Each row below holds a small network's activations on one input, seen along a few directions.
In each table, some parts of the input vary, and every possible input appears once, in random order.
Descriptions start from the smaller parts, as in this example, which fits no table here: one of 4 places along a line, together with either a single point or one of 11 places around a ring or (one of 2 separate values, together with one of 8 places around a ring).
Shared parts are said once, and a part with two or three values counts as separate values.

Other details of the inputs vary at random and push rows far along two fixed directions, the same in every table; ignore that.

Rows:
x1: [-10.2  25.0 -11.3  39.5 -72.9 -78.8   1.9 -23.7  27.5  48.2  -0.7 -26.5
  -1.1]
x2: [  0.1  -0.1 -23.3 -36.7  10.8 -24.3  11.8 -14.5  -8.2 -42.0  41.1 -46.6
 -28.5]
x3: [ -6.8   6.5  29.4  -5.6 -28.6 -27.1  -9.1   7.8  -9.2  12.5  -3.6  13.6
  14.2]
x4: [  0.8 -27.9 -28.4 -21.6 -29.1  15.6  20.8 -19.6  -2.9 -30.9  34.3  -6.4
  -4.0]
x5: [-14.7  10.5  29.6  -4.3  18.2  -3.6   2.6  11.3   6.8   6.6   1.4  19.2
  19.3]
x6: [ 10.1  -7.8 -24.4 -40.7 -30.5 -39.4  -3.4 -16.4 -27.4 -38.1  36.5 -52.7
 -32.9]
x7: [ -0.2  -5.4  26.4   5.1 -14.4   5.1 -10.5   2.6  -8.8  -0.9 -19.2  37.4
   0.5]
x8: [ -8.8  11.5   1.6  35.9  12.6   3.5   2.1 -11.1  23.3  10.5 -15.7  19.7
  -1.9]
x9: [  7.6  17.0  13.0  16.6  69.0  29.9 -14.9  24.3   5.1  11.5 -35.1  13.0
  -1.2]
x10: [ 14.1 -31.7 -14.5 -56.7  32.9  50.6   5.7  14.3 -39.4 -50.4  30.9  -9.6
  -3.8]
x11: [ -5.3  -0.3 -20.4  30.9 -30.4   2.7  12.8 -13.8  25.1  29.2  -4.1   1.4
  10.9]
x12: [ 17.3  -6.0 -15.6   2.7  40.9  41.7  -7.6  19.4  -6.4   6.3 -20.1  -9.8
   7.4]
x13: [  3.9   4.5   8.4  -0.8  10.9   3.6   0.7  22.3   3.9  30.6  -6.7 -14.1
  26.6]
x14: [  9.9  -1.9  12.7  19.2  21.4  29.8 -24.1   7.7 -12.7   2.1 -39.4  33.5
 -13.1]
x15: [-18.0   6.1  16.7  16.4 -10.9  -9.3  11.2 -10.7  23.3   5.0   0.3  27.9
   7.6]
Each input here is: one of 3 separate values, together with one of 5 places around a ring.
Changing only the place on the ring of 5 turns x13 into x10. The same change can be made to x6. Which row results?
> x3
Change only the place on the ring of 5 in x8. List by row number the other rows that result.
> x2, x5, x9, x15
Change only the choice among 3 separate values in x11. List by row number the other rows that result.
> x8, x14

Rows:
x16: [-17.5  11.4  -4.0  34.5 -51.5 -38.2   8.7 -21.0  36.6  32.5   5.6  -0.6
  22.7]
x17: [ -4.8  12.3  66.9  -8.4  44.1  16.4 -22.7  37.6 -17.9  18.4 -33.0  47.9
  30.7]
x18: [  7.7 -17.2 -33.1 -22.6  24.9  23.1   9.4 -17.0 -24.3 -68.1  28.0 -11.8
 -41.8]
x19: [-25.5  14.2  47.7  11.6 -40.9 -27.0  -5.3   9.1   9.8  41.8 -13.2  39.2
  40.2]
x20: [ 32.6 -12.7  -6.2 -38.6  75.9  67.7 -15.6  35.8 -39.0 -35.5 -12.9  -3.2
 -15.4]
x21: [ 19.9 -19.6  -6.8 -16.3  66.4  74.8 -15.0  10.2 -39.9 -50.0 -17.7  24.3
 -23.3]
x22: [-33.7  22.0  36.7  15.7 -70.1 -68.8  14.1 -14.6  28.0  39.2  16.9  15.3
  33.6]
x23: [ -6.6   5.3 -26.6   2.1 -25.0 -34.1  -0.4 -23.5   4.3  -6.5  18.0 -27.8
 -17.7]
x24: [  1.6   3.5  34.7  16.5  51.1  41.5  -6.8  35.6   9.2  28.2 -44.0  36.0
  28.4]
x25: [  4.9   7.3  27.6  11.4  50.8  44.4  -4.6  37.6   8.0  29.0 -31.8  37.5
  28.2]
x26: [  7.1  -8.9 -32.7 -29.5  -6.9 -11.1  20.5 -14.8  -4.1 -27.1  39.6 -39.0
 -23.8]
x27: [ 16.2 -31.5 -28.3 -38.5  55.5  68.3 -11.4  -2.9 -41.6 -72.7  13.5   1.6
 -36.4]
x28: [ -9.2   6.9  18.0  30.2 -16.2  -2.5   4.4   8.3  29.1  49.3 -27.9  18.4
  33.1]
x29: [-20.5  21.4   2.8  25.9 -33.9 -50.4  13.3 -11.1  33.8  36.4   4.6 -17.7
  18.7]
x30: [  1.8   1.4 -18.1  20.1 -43.3 -25.6  11.3 -22.5   5.6  10.5   3.6 -13.9
 -14.8]
x31: [ -0.9   0.0  61.3  -8.1  16.6  36.7 -23.0  40.5 -11.3  15.7 -35.3  59.3
  33.4]
x32: [  3.7 -14.0 -25.1 -15.1 -12.2  -4.6  17.5 -22.8   5.7 -33.7  33.3 -22.4
 -21.6]
x33: [-11.6  18.4  -7.5  45.5 -54.0 -43.8   5.9 -20.6  19.9  34.8  -3.1  -2.9
   5.3]
x34: [-18.8  26.1   9.3  31.8 -13.2 -34.9  -2.5  -9.4  32.3  38.4 -10.7   7.3
  11.5]
x35: [ -7.5   8.4  19.4  34.4 -19.8  -0.7  -3.1   3.3  32.4  44.8 -21.5  19.2
  25.6]
x36: [ -2.7  17.3  22.8  22.6  25.1   4.7 -17.1  26.7   9.6  35.4 -37.6   8.3
  28.2]
x37: [-15.8   9.9  17.8  33.8  -8.5  -5.4  -1.0   7.7  25.7  48.4 -25.2  21.2
  37.4]
x38: [  9.5   2.3 -10.0  -7.6  17.8   4.3 -13.9   0.1  -5.3 -14.1  -4.0 -13.5
  -5.4]
x39: [ -3.0  18.8  27.3  24.7  33.7   9.7 -15.4  16.5  16.9  22.3 -28.4  16.9
  20.1]
x40: [ -4.9  15.4  18.6  44.6 -16.9  -0.6   0.3   2.8  27.5  46.0 -33.8  32.6
  18.6]
x41: [ -8.9  -1.7 -25.9  10.5 -34.8 -26.6  -0.7 -23.7   4.6   3.2  14.3 -16.9
 -11.0]
x42: [  8.5   0.0  58.6 -12.0  33.2  16.4 -27.4  47.8 -21.9  13.8 -34.6  41.7
  22.6]
x43: [-21.7  19.2   3.8  36.3 -40.0 -44.5  12.9 -18.8  44.3  34.9   7.1   1.3
  23.6]
x44: [ -3.1 -14.5 -33.6 -16.8 -16.2  -9.2  18.0 -27.0   3.0 -34.1  32.9 -19.1
 -32.5]
x45: [-14.4   4.5  19.0 -16.6 -52.4 -60.2  14.0 -10.2   7.1   6.6  29.2  -7.4
   4.0]
x46: [ 17.7 -14.9 -16.1 -25.6  40.7  35.2 -15.8   5.8 -27.9 -39.2  -3.5 -13.4
 -34.9]
x47: [ -1.7   4.8 -27.1  -3.8  -9.0 -18.9  12.3 -25.5  -2.9 -28.5  22.5 -22.2
 -32.4]
x48: [-13.1   5.1 -19.4   0.9 -25.1 -26.5  22.3 -16.8  19.1   9.3  29.2 -15.0
   8.2]
x49: [ 25.9 -14.8   4.7 -28.5  78.2  63.5 -14.1  22.2 -28.6 -45.6 -12.0   3.5
 -22.3]
x50: [ 10.3   1.4  30.9  18.3  44.7  44.8 -19.0  38.1  -7.1  37.0 -54.1  29.8
  27.9]
x51: [ 10.1 -19.3 -44.7 -21.6 -22.0  -7.1   4.1 -30.6 -18.4 -44.2  38.1 -40.3
 -27.1]
x52: [ 11.2 -19.9  -4.7 -26.8  82.6  69.9 -15.6  13.8 -31.6 -52.5  -7.8  21.5
 -23.6]
x53: [-19.9  11.0  -3.1  38.3 -62.5 -38.8  12.8 -19.9  40.8  43.9   0.7   3.9
  11.7]
x54: [ 15.0 -21.8 -41.0 -22.8 -25.9  -3.8   9.0 -27.1 -15.5 -38.5  32.4 -39.9
 -29.6]
x55: [ 19.8 -14.7 -37.5 -47.1  33.8  27.7  -3.1   2.1 -34.9 -59.0  31.7 -38.3
 -29.4]
x56: [-23.1  22.1  53.7  14.0 -40.6 -35.6   3.9  13.2  23.3  41.9  -9.2  34.5
  40.3]
x57: [  9.3 -19.1 -29.2 -28.4  17.0  32.9   7.8  -4.2 -20.0 -34.6  24.0 -11.5
  -9.8]
x58: [  4.3 -11.6 -42.6 -19.4 -26.6 -13.2  12.5 -20.3 -12.8 -16.9  37.9 -36.9
 -12.0]
x59: [ -6.9  25.1  15.9  41.8  -7.4 -22.7 -10.2   4.0  17.4  40.2 -31.1  10.4
   9.8]
x60: [ 24.1 -17.5  -0.4 -19.0  73.9  69.1  -7.0  17.9 -30.4 -49.9 -18.0  24.8
 -28.4]
x61: [-12.6  11.1  -9.4  24.7 -60.9 -36.9  24.7 -13.7  35.6  43.6  12.4  -6.6
  25.0]
x62: [-17.2   8.7  25.5  11.9 -88.0 -71.4   7.0  -8.9  16.3  37.6  12.6   3.1
  25.2]
x63: [ 14.8   9.4  34.4  18.2  53.3  35.9 -29.3  38.2   1.0  28.2 -52.0  25.2
  18.4]
x64: [  9.3  -2.6 -22.4  -7.0  -3.1  -8.3  15.7 -18.7  -5.5 -31.4  17.6 -20.9
 -36.8]
x65: [ 14.2  -4.9 -30.0 -10.1 -11.7  -8.4   7.7 -17.1 -13.0 -35.3  16.0 -31.0
 -40.1]
x66: [  2.9 -10.5 -31.6 -21.0  -5.6 -13.1  11.8 -22.7  -2.5 -33.4  28.2 -28.4
 -38.2]
x67: [  9.6 -14.8 -37.1 -30.7 -13.8 -11.9  10.5 -14.9 -12.2 -37.4  29.6 -51.6
 -29.4]
x68: [  2.8   4.8  61.5 -10.3  42.8  16.0 -32.1  43.4 -25.7  18.9 -39.5  46.0
  28.7]
x69: [ -4.1   8.2  37.0  19.2  62.6  44.5 -12.4  35.2   4.8  27.0 -45.4  39.9
  34.4]
x70: [ 13.6 -14.4 -38.7 -22.9 -23.1  -2.6  15.9 -16.1 -14.6 -19.6  33.5 -35.6
 -17.2]
x71: [  3.5 -11.2 -25.1 -23.4  -5.9 -12.3  17.4 -14.5  -1.9 -28.4  28.4 -39.5
 -23.8]
x72: [ -8.3 -13.3  -3.8 -32.0 -51.8 -42.3   1.0 -18.2 -22.0 -22.7  36.5 -12.9
  -5.4]
x73: [  4.8   5.8  34.2  22.8  54.6  47.0 -25.9  39.0 -10.3  37.0 -54.3  32.9
  33.9]
x74: [  2.7 -16.7 -39.0 -10.0 -36.0 -16.0   8.2 -28.1  -7.1 -18.6  26.1 -29.5
 -31.1]
x75: [ -1.5  -1.4 -29.3 -21.5  -4.5 -16.5  15.3 -15.3  -1.2 -16.6  37.5 -33.6
 -14.3]
Changing only one part turns x22 into x56. The same change can be made to x18. Which row results?
> x60
Changing only one part turns x21 into x40. The same change can be made to x72. Which row results?
> x62
What do these inputs look like to the network?
> one of 2 separate values, together with one of 5 places around a ring, together with either a single point or one of 5 places along a line
Change only the choice among 2 separate values in x52. List by row number the other rows that result.
> x44
Change only the place on the line of 5 in x36. List by row number the other rows that result.
> x23, x38, x55, x59
Change only the choice among 2 separate values in x17. List by row number the other rows that result.
> x45
Change only the place on the ring of 5 in x32. List by row number the other rows that result.
> x35, x49, x54, x63
